Look-ups in named tables: a row name and a column name give one cell, copied from the table.

fiveg.tsv
	ladi	rufuda	vog
morogi	222	188	186
bopotud	200	188	224
lam	99	85	204
zur	195	252	142
refote	130	209	64
lebom	192	201	200
dizafo	192	200	200

morogi, vog => 186
refote, vog => 64
lam, rufuda => 85
zur, vog => 142
zur, ladi => 195
zur, rufuda => 252
lebom, rufuda => 201
lebom, vog => 200
lam, vog => 204
bopotud, rufuda => 188

Table faman
|  | ronazad | bod | tazarus | nesa | mif | bek |
|---|---|---|---|---|---|---|
| mavok | 80.812 | 88.331 | 41.179 | 55.009 | 67.027 | 35.695 |
| bufeb | 33.361 | 24.715 | 54.545 | 67.739 | 61.028 | 77.518 |
| vusetun | 28.980 | 24.054 | 42.449 | 75.638 | 65.364 | 77.689 |
| per | 24.270 | 28.358 | 32.099 | 89.849 | 55.329 | 74.529 |
| pegudil | 35.618 | 30.634 | 49.080 | 78.573 | 70.720 | 81.314 |
| gafizod | 72.293 | 39.235 | 84.644 | 35.296 | 47.406 | 73.348 |
| tekor | 31.630 | 27.563 | 35.047 | 78.532 | 70.577 | 78.886 |

bufeb, nesa => 67.739
bufeb, ronazad => 33.361
per, bek => 74.529
mavok, tazarus => 41.179
gafizod, tazarus => 84.644
gafizod, nesa => 35.296
pegudil, bek => 81.314
tekor, nesa => 78.532
mavok, bod => 88.331
gafizod, bod => 39.235
tekor, ronazad => 31.630
mavok, ronazad => 80.812
per, tazarus => 32.099

beb =
|  | giremed | sare | todo | teg | fum | mamo | fefiz | lopog |
|---|---|---|---|---|---|---|---|---|
| giv | 40 | 72 | 36 | 31 | 33 | 32 | 65 | 43 |
| pimigo | 21 | 34 | 36 | 21 | 59 | 74 | 46 | 19 |
| kif | 47 | 71 | 44 | 39 | 25 | 24 | 56 | 49 |
| datupu | 42 | 72 | 36 | 32 | 33 | 30 | 64 | 45 |
| fep | 22 | 38 | 36 | 22 | 50 | 71 | 49 | 18 |
| feguz | 21 | 31 | 38 | 23 | 54 | 77 | 44 | 16 |
| munifos | 42 | 68 | 40 | 36 | 26 | 32 | 58 | 44 |
| gosanir | 31 | 61 | 36 | 21 | 41 | 45 | 63 | 32 |
| kinokan | 56 | 63 | 32 | 48 | 42 | 11 | 61 | 64 |
| veg | 25 | 52 | 33 | 18 | 46 | 57 | 60 | 24 |
| bem | 21 | 37 | 35 | 20 | 55 | 71 | 49 | 19 |
| vuvot | 21 | 37 | 34 | 20 | 59 | 71 | 50 | 19 |
| dag | 45 | 72 | 42 | 37 | 28 | 26 | 58 | 48 |
| sesik | 55 | 64 | 28 | 47 | 50 | 14 | 62 | 63 |

gosanir, teg => 21
fep, fum => 50
vuvot, fefiz => 50
feguz, sare => 31
dag, mamo => 26
datupu, mamo => 30
kif, todo => 44
Row with the largest lopog: kinokan

bil =
	mun	guvopiv	nub	fet	dazan	dut	dofu	fonit
denora	-147	-3357	-2288	-1503	-5975	-7731	-9610	-6637
kuz	-4688	-6165	-5901	739	-4801	-1342	-2512	-6621
vop	-1009	-3524	-3228	-2320	-5313	-6245	-7807	-5522
bar	-7360	-7172	-1556	-6909	-3430	-9655	-2667	-5678
pidazo	-2536	-1949	-4532	-1642	-4753	-6356	-2279	-8235
pok	-8130	-5514	-5461	-7972	-3044	-2534	2633	-4942
zelit	-3928	-2831	-7865	-7214	-6422	-6366	-4607	-5495
gatik	-6783	-4422	-2218	-3791	-6748	-5506	-4195	-5606
muzuko	-6205	-6853	-7387	-2452	-6849	-7528	-3843	-3635
gozegi	-5246	-3735	-5277	-6488	-2924	-2007	5061	-5525
lusu	-5053	-9235	-8680	-5040	-5054	-1274	2411	-4600
veg	-250	-5511	-3716	-8661	-4686	-3538	-4534	-3028
pebisen	-3319	-5029	-6040	-4516	-8295	-5410	4897	-8321

What is the dut of zelit in bil?
-6366
What is the dazan of gatik in bil?
-6748
What is the fonit of kuz in bil?
-6621
What is the dazan of bar in bil?
-3430
What is the guvopiv of zelit in bil?
-2831
What is the fet of gatik in bil?
-3791
What is the dofu of zelit in bil?
-4607
What is the mun of bar in bil?
-7360
What is the dut of bar in bil?
-9655
What is the dazan of veg in bil?
-4686
What is the mun of denora in bil?
-147
What is the fet of pidazo in bil?
-1642
What is the nub of zelit in bil?
-7865
What is the guvopiv of muzuko in bil?
-6853
What is the fonit of pok in bil?
-4942
What is the dut of lusu in bil?
-1274
What is the fonit of muzuko in bil?
-3635
What is the fonit of gatik in bil?
-5606
What is the dofu of bar in bil?
-2667
What is the dofu of veg in bil?
-4534

